Each row below holds a small network's activations on one input, seen along a few directions.
Each table varies a few parts of the input and shows all the possible inputs, shuffled.
A made-up example of a description, with smaller parts first: line(4) and (point or line(11) or (values(3) and ring(5))).
Shared parts are said once, and a part with two or three values counts as separate values.
In the rows, zero is written as 128.

Other details of the inputs shift rows strongly along three fixed directions, in all tables alike. That doesn't count.

Rows:
row 1: [102 126 132 123 118 162  93 235 168 198 132]
row 2: [156 178 106 121 149 148 136 108 133  93 105]
row 3: [143 159 129 131 170 137 128  91 138 112 110]
row 4: [123 107 127 150 104 105 149  93 116  98 145]
row 5: [114 117 128 147  86 105 132 122  97 117 149]
row 6: [154 157 151 125 152 145 125 117 136 147 105]
row 7: [106  91  95 111 138 125  95 155 185 125 142]
row 8: [138 167 111 113 171 129 126  92 123 115 120]
row 9: [126 106 158 132  99 124 135 130 105 125 135]
row 10: [119 120 117 143 106  97 147 106 102 105 147]
row 11: [141 154 152 125 162 157 132 124 130 138 109]
row 12: [123 109 120 132 108  97 145 105 101 105 135]
row 13: [152 159 143 138 154 151 136 117 140 149 109]
row 14: [131 132 190 144  69 160 125 208  98 213 114]
row 15: [156 152 128 121 170 129 134  91 140 118 110]
row 16: [103  93  99 110 143 125  94 159 182 118 140]
row 17: [140 155 143 109 162 146 128 134 114 141 101]
row 18: [128 105 155 131  95 121 144 127 110 130 138]
row 19: [144 167 131 120 157 144 133 127 122 151 117]
row 20: [122 125 138 149  81 117 133 132  97 142 144]
row 21: [107 110 139 141 122 167  99 233 190 191 124]
row 22: [119 123 141 148  93 116 138 140  96 132 140]
row 23: [141 152 135 110 149 144 124 125 117 147 107]
row 24: [120 112 123 120 111 109 129 105  95 104 136]
row 25: [152 174 107 108 152 152 135 106 129  91 110]
row 26: [100  93  67 129 147 110  99 126 194  96 149]
row 27: [115 103 140 141  89 119 133 109 106 111 149]
row 28: [107  83  69 107 155 106 104 127 190  92 149]
row 29: [104  91  56 113 153  97 106 132 176  96 142]
row 30: [128 111 138 127  92 123 139 132  96 143 135]
row 31: [118 103 117 133 109  95 136 105  98  93 136]
row 32: [146 158 117 114 169 127 125  95 124 121 104]
row 33: [149 147 148 127 153 134 138 117 135 134 109]
row 34: [127 108 146 144  87 130 143 119 110 136 146]
row 35: [146 169 130 131 156 140 134 127 126 150 114]
row 36: [139 168 138 119 160 143 138 133 122 148 114]
row 37: [100  95  91 121 136 132  98 153 187 127 147]
row 38: [117 123 144 137  96 123 136 142  93 134 142]
row 39: [128 106 151 143  98 114 136 125 111 119 135]
row 40: [121 108 151 142  92 127 147 124 110 130 143]
row 41: [143 155 141 109 160 144 136 132 120 148 102]
row 42: [127 106 132 137 105 102 130  95 113  96 140]
Each input here is: values(2) and (point or (line(4) and ring(5))).
Q: The inputs of row 11 and row 21 match in every part but the values(2) part. If row 27 is changed in the same way as row 11 into row 21, which row does it become?
A: row 3
Q: The inputs of row 7 and row 6 match in every part but the values(2) part. If row 18 is changed in the same way as row 7 into row 6, which row does it become?
A: row 33
Q: Which other rows does row 30 become when the ring(5) part takes its other values? List them by row number.
A: row 17, row 23, row 24, row 41
Q: Which other rows does row 1 become when the values(2) part takes its other values? List them by row number.
A: row 5
Q: Which other rows does row 19 become when the values(2) part takes its other values? List them by row number.
A: row 35
Q: Which other rows does row 15 become when the line(4) part takes its other values? List them by row number.
A: row 13, row 29, row 35
